Here are a small network's activations along a few directions, averaged over the inputs that share one value of a field.
Related values have similar rows: they may be neighbours, one step apart, or belong to one group.
In the rows, 500 means zero.
Strong random noise was added to every row along 3 fixed directions; ignore it. To show where, here is one row again and again, with new noise each time:
[348 558 539 557 443 648 879 375 419 669 723 509 774 423 954 592 204]
[547 468 642 459 519 605 675 494 481 516 432 428 585 526 677 609 442]
[370 437 559 313 514 690 674 385 551 402 431  55 564 614 646 399 547]
[673 492 652 720 593 386 553 541 449 630 465 808 647 495 708 708 494]
[322 473 520 410 508 650 712 348 524 481 544 163 647 575 751 406 484]


Values of ZIKUD:
gipir: [798 513 426 602 485 443 381 429 507 538 423 877 498 345 383 933 393]
puv: [540 471 542 469 489 445 360 256 448 591 478 537 378 539 454 572 849]
naf: [743 447 377 706 554 309 168 544 339 552 491 852 415 513 155 598 809]
kab: [408 641 358 483 576 573 469 394 521 404 290 429 330 647 471 272 560]
ked: [483 358 478 748 481 338 277 347 447 591 711 620 499 326 602 410 618]
gisim: [462 608 468 408 441 599 574 826 531 361 557 373 458 480 202 457 322]
paro: [820 413 760 534 207 673 846 827 405 581 566 789 563 299 635 806 187]
digup: [550 610 505 484 710 400 311 500 402 610 442 639 229 554 454 520 653]
gakin: [575 558 522 504 475 502 328 478 582 472 594 718 646 658 545 567 457]
nolur: [597 449 633 476 248 579 593 663 410 490 697 886 674 343 554 624 183]
zakes: [312 531 488 308 354 579 633 527 361 562 662 305 283 272 556 306 195]
ren: [537 478 414 440 698 283 308 507 749 551 351 500 437 522 219 525 602]
binos: [369 504 484 499 450 483 678 658 541 616 617 385 581 280 433 476 294]
somol: [530 571 452 573 284 699 731 707 342 512 516 691 373 383 626 548 117]
nin: [354 415 635 189 394 808 814 435 537 416 395  78 446 556 618 564 333]
riz: [233 812 293 521 559 435 626 461 514 490 644 613 747 480 561 452 253]
A value of ZIKUD combines one of 2 hidden first parts with one of 8 second parts; all combinations occur once.
zakes and somol share the first part; zakes and digup share the second. Which value has the first part of digup and the second part of somol?
Answer: kab
nin and gipir share the first part; nin and paro share the second. Which value has the first part of paro and the second part of gipir?
Answer: naf
puv and ren share the first part; puv and ked share the second. Which value has the first part of ked and the second part of ren?
Answer: binos

Values of SEN:
vib: [442 575 411 587 518 423 395 530 554 406 523 509 564 509 390 354 507]
kenir: [259 543 322 467 507 488 531 288 464 566 618 401 525 458 687 347 531]
logu: [307 468 390 390 490 521 515 495 580 312 616 208 507 513 411 203 524]
deki: [437 368 556 272 397 701 600 452 593 364 496  87 514 550 592 438 498]
vamav: [404 492 423 660 515 427 545 344 564 559 626 499 709 630 639 476 584]
reb: [345 700 314 719 575 422 437 415 581 587 668 611 607 459 543 403 453]
kibug: [394 386 433 460 540 438 457 483 609 410 550 247 499 607 470 214 681]
lem: [548 488 533 479 526 494 405 614 467 420 475 557 385 442 312 515 552]
pas: [382 530 478 506 428 620 735 303 453 578 563 510 610 534 771 530 324]
zep: [506 394 524 535 508 409 402 401 502 523 520 434 521 559 524 474 748]
bel: [457 506 366 455 568 455 275 528 508 504 409 385 411 534 352 283 660]
morop: [558 498 481 781 588 306 405 483 428 593 607 767 549 430 499 527 624]
visuz: [331 562 345 596 607 414 401 336 534 490 556 357 541 659 554 308 708]
reliz: [588 504 624 512 413 522 567 412 414 709 527 659 536 447 699 716 339]
zile: [468 461 591 180 491 660 594 636 546 310 263 144 372 563 320 530 442]
A value of SEN combines one of 5 hidden first parts with one of 3 second parts; all combinations occur once.
morop and lem share the first part; morop and zile share the second. Which value has the first part of zile and the second part of lem?
Answer: vib
kenir and reliz share the first part; kenir and kibug share the second. Which value has the first part of kibug and the second part of reliz?
Answer: deki

Values of MIGET:
doros: [474 468 524 520 396 466 470 557 504 384 624 499 611 557 514 394 506]
sokat: [444 615 479 452 504 520 581 320 509 679 554 631 492 459 695 600 341]
vas: [574 501 591 455 570 417 464 625 447 472 357 486 277 364 363 584 544]
rebi: [331 433 389 524 534 473 498 353 502 381 443 302 496 672 553 216 652]
fide: [716 510 643 481 555 410 485 763 536 500 263 560 414 488 229 610 486]
kive: [488 584 345 521 533 544 381 343 438 543 515 494 500 513 488 514 569]
tonip: [393 436 492 488 357 577 663 501 562 470 644 330 719 462 558 525 373]
zedan: [418 379 400 720 620 253 250 337 625 610 621 498 667 521 500 363 858]
guf: [428 536 396 291 463 665 473 598 443 466 523 347 335 420 387 432 438]
lokad: [534 350 548 460 611 426 445 486 625 366 350 336 494 706 491 434 689]
tevi: [703 465 707 554 420 524 364 580 423 511 523 737 451 355 466 588 493]
gatob: [493 446 612 487 535 545 590 403 437 601 521 469 507 557 642 598 552]
vaveb: [439 452 461 586 411 533 628 347 444 557 578 420 464 411 707 364 457]
piri: [445 603 431 508 484 527 521 668 512 470 559 486 477 514 393 387 419]
tobep: [499 605 510 450 611 466 534 530 542 502 448 653 563 562 550 605 336]
damib: [544 590 443 395 392 716 648 544 492 405 445 525 498 494 419 679 353]
A value of MIGET combines one of 2 hidden first parts with one of 8 second parts; all combinations occur once.
piri and rebi share the first part; piri and guf share the second. Which value has the first part of guf and the second part of rebi?
Answer: vaveb
tevi and sokat share the first part; tevi and doros share the second. Which value has the first part of doros and the second part of sokat?
Answer: tobep
kive and gatob share the first part; kive and damib share the second. Which value has the first part of damib and the second part of gatob?
Answer: lokad
